These are the activations of a small neural network, seen along a few directions. Each row is one input.
In each table, some parts of the input vary, and every possible input appears once, in random order.
A made-up example of a description, with smaller parts first: one of 2 separate values, together with either a single point or one of 11 places around a ring or (one of 4 places along a line, together with one of 8 places around a ring).
Shared parts are said once, and a part with two or three values counts as separate values.

Other details of the inputs shift rows strongly along two fixed directions, in all tables alike. That doesn't count.

Rows:
r1: [-21  -2  24 -53  12   8  19   3  -9   8  22]
r2: [  9 -23   0  33 -42  17  10 -21  12 -20 -23]
r3: [-20  28  24 -45 -22  24  19   3  11  21  -6]
r4: [ -8 -58  13 -44  11  29  22  19  -2  18   8]
r5: [ -7  62 -35 -16  47 -13 -25 -17  -8   1  10]
r6: [-26  -3  15 -48   4  15   3   6  37  16   2]
r7: [-24   0   8 -39  10  25  11 -19 -22  14 -10]
r8: [-23  47 -35 -14  59 -33 -41   1 -19  16   1]
r9: [-22 -20  -5 -25   0  19 -12  21  16  36 -14]
r10: [ 14  40 -41  69  -2 -54 -41  -8  -4 -12 -22]
r11: [ 25 -52  -6  28  -2  -1  16  -4   0 -41   7]
r12: [ 19 -28   2  41 -19  -9  22  -5 -30 -31  -4]
r13: [-25  56   2  -9   2 -27 -13   3   3  22  -5]
r14: [-19 -33  24 -40  -3  24  30  20 -31  33  -3]
r15: [  2  16  82 -14  21  54 -28   6   9  47   3]
r16: [-20 -31  14 -39   0  35  16  -5 -27  14 -18]
r17: [ -8 -18  22 -53 -16  44  24   2  43   2   3]
r18: [ -3 -17  31 -59  -9  37  40  -1  -3  -6  23]
r19: [ 31 -36 -28  79 -31  -9 -10  -8  20 -46 -17]
r20: [-16  51 -24  -6  38 -52 -45  19  23  19   2]
r21: [  0  59 -26 -23  51 -28 -18  -9   2  -3  22]
r22: [-20  48 -32  -9  51 -23 -30 -15 -11   6   7]
r23: [ 19 -58 -19  32  -4  15   8  -1 -13 -16  -4]
r24: [-17   5   5 -43  -9  44   5  -6  31  10  -8]
r25: [-11  11  26 -50 -21  20  18   9  26   9  13]
r26: [-16 -27   3 -32   7  24   8   6 -31  33 -13]
r27: [ 18 -17   3  39 -21  -3  29 -20 -23 -36   2]
r28: [-27  -5  28 -32 -21  12  12  19   1  25 -16]
r29: [ -9 -50  26 -43  -4  20  29  26 -16  20  16]
r30: [ 29  55 -45  54  15 -36 -19 -34 -25 -32  -1]
r31: [ 26 -31 -21  69 -34   4   1 -22  28 -48 -11]
r32: [ 28   0 -28  48  17 -33  -3 -20   3 -46  16]
r33: [ 32 -19  -1  63 -43 -24  11  -7  23 -47  10]
r34: [ 19 -37   3  50 -46  -5  17  16  -1  -6 -14]
r35: [ 22 -64  18  16 -27   9  34   3 -12 -38  13]
r36: [ 26  56 -39  60 -13 -32 -25 -25   7 -23 -13]
r37: [ 59 -52  71  60  -2  62   7 -23 -20 -24  13]
r38: [-11  42 -31   0  37 -53 -44  29  19  35   5]
r39: [ 25  -3   4  21 -23  12  34 -20 -20 -35   5]
r40: [-22  37   3 -24  11 -38 -23  27  11  24   8]
r41: [-17  22 -17  -3   4 -16 -28  15  -5  44 -21]
r42: [-12  50 -18   1  21 -62 -37  35   5  38  13]
Description of these inputs: one of 2 separate values, together with either a single point or (one of 4 places along a line, together with one of 5 places around a ring).
The inputs of r7 and r2 match in every part but the choice among 2 separate values. If r39 is changed in the same way as r7 into r2, which row does it become?
Answer: r3
The inputs of r22 and r31 match in every part but the choice among 2 separate values. If r30 is changed in the same way as r22 into r31, which row does it become?
Answer: r36
Which other rows does r38 become when the choice among 2 separate values takes its other values? List them by row number.
Answer: r4
Which other rows does r14 become when the place on the line of 4 takes its other values? List them by row number.
Answer: r12, r27, r39
Which other rows does r35 become when the place on the line of 4 takes its other values? List them by row number.
Answer: r1, r18, r29

Rows:
r43: [ -2 -19  15 -13  -9  34   6  -8   5   3  -5]
r44: [ 34 -43 -16  67 -24 -13  13 -13 -11 -48   0]
r45: [-41  36  -1 -67  43 -10 -16  11 -14  40  10]
r46: [  9 -38  22 -16 -12  22  26   9   0  -9  12]
r47: [  3 -20  29 -15  -8  32   3   4  10   9  -4]
r48: [ -7  47 -37  11  35 -50 -26  -2 -22   3   0]
r49: [ 27 -33 -22  60 -50 -21   9  -3  35 -45  -7]
r50: [  8  56  -6  22  24 -36 -33  -2   3  -1   9]
r51: [ -8 -17  23 -18 -14  32  13  -9   3  -1  -5]
r52: [-24  13   6 -40  29  -4  -3  10  -7  26  10]
r53: [  4 -26  24   3 -23  33  16  -3   4   6  -9]
r54: [ -8 -28   7 -36 -37  18  26   9  37   2  -2]
r55: [ 28 -23 -29  59 -17 -18   6 -10 -19 -31 -10]
r56: [ 36 -29  -6  57 -13 -19   5  -1  -4 -39   9]
r57: [-30  -2   6 -46  13  10  -2  13 -18  38  -4]
r58: [ -6 -16  19 -14 -18  33  10  -5  -1  11 -10]
r59: [-17  53 -40  22   1 -56 -38  23  17  23 -13]
r60: [ 37 -20 -12  69 -31   0  12 -27   0 -54 -10]
r61: [ -7 -33  13 -12  -7  18  15  11 -10  18  -4]
r62: [  6  56  -6  26  23 -39 -35  -1   0   4   4]
r63: [  3  59 -13  22  28 -35 -29  -9   3   1   9]
r64: [ -4 -35  21 -15 -10  18  11  18 -10  17  -3]
r65: [ 38  -9   1  70 -26 -10  -6  -6   1 -25  -6]
r66: [  6  71 -30  15  27 -35 -23 -15  -4 -10   8]
r67: [ -1 -17  20 -14 -14  32  15 -12   6  -9   1]
r68: [ -2 -20  28  -7 -14  30  16  -7   8   0  -3]
r69: [ -1 -39  24 -13  -8  16  16  13  -5   2   1]
r70: [  4 -32   1 -18 -11  22  32  -6  -8 -18   3]
r71: [ 22  45 -17  43  12 -31 -16 -14   5 -21  15]
r72: [-21 -38   5 -30 -31  27  11  21  35  15 -17]
r73: [  3 -23  11  -3 -25  35  19 -11  -3  -3 -17]
r74: [ -7  -8  15 -27  -8  33  17 -13   3  -6  -5]
r75: [-45  39   6 -64  48 -14 -17  18 -13  54   6]
r76: [-46  20   0 -54  -2  -9 -10  25  27  39 -12]
r77: [-26  -1   7 -46  28  10  -4  15  -7  38   3]
r78: [-42  34  -6 -65  48  -7 -24  16 -15  51   3]
r79: [  6 -36  14 -12  -9  21  30   2  -1 -10  12]
r80: [ 20  42 -20  36   7 -26 -16 -17   1 -25  13]
r81: [  0  59 -31  16  32 -30 -35 -11  -6   5  -5]
r82: [ 18  22 -31  35  14 -40 -10  -8 -12 -24  16]
r83: [ -1 -40  19 -18  -1  22   9  16  -3  10   0]
r84: [  9  68  -9  14  28 -38 -31  -1   4   0  16]
r85: [-10 -30  -1 -28   3  23  14   1 -11   6  -8]
r86: [ 32 -29 -25  56 -16 -15  14 -17 -11 -50  -1]
r87: [ -1 -18  21 -11  -5  33   8  -4  10   9  -4]
The inputs of r56 and r64 match in every part but one. If r45 is changed in the same way as r56 into r64, which row does it become?
Answer: r57
Describe the family of inputs behind these rows.
Answer: one of 5 places along a line, together with either a single point or (one of 2 separate values, together with one of 4 places along a line)
Which other rows does r58 become when the place on the line of 5 takes its other values? List them by row number.
Answer: r43, r51, r67, r80
Which other rows does r65 become when the place on the line of 5 takes its other values? List them by row number.
Answer: r47, r50, r62, r84
Which other rows does r47 become when the choice among 2 separate values takes its other values? List them by row number.
Answer: r83
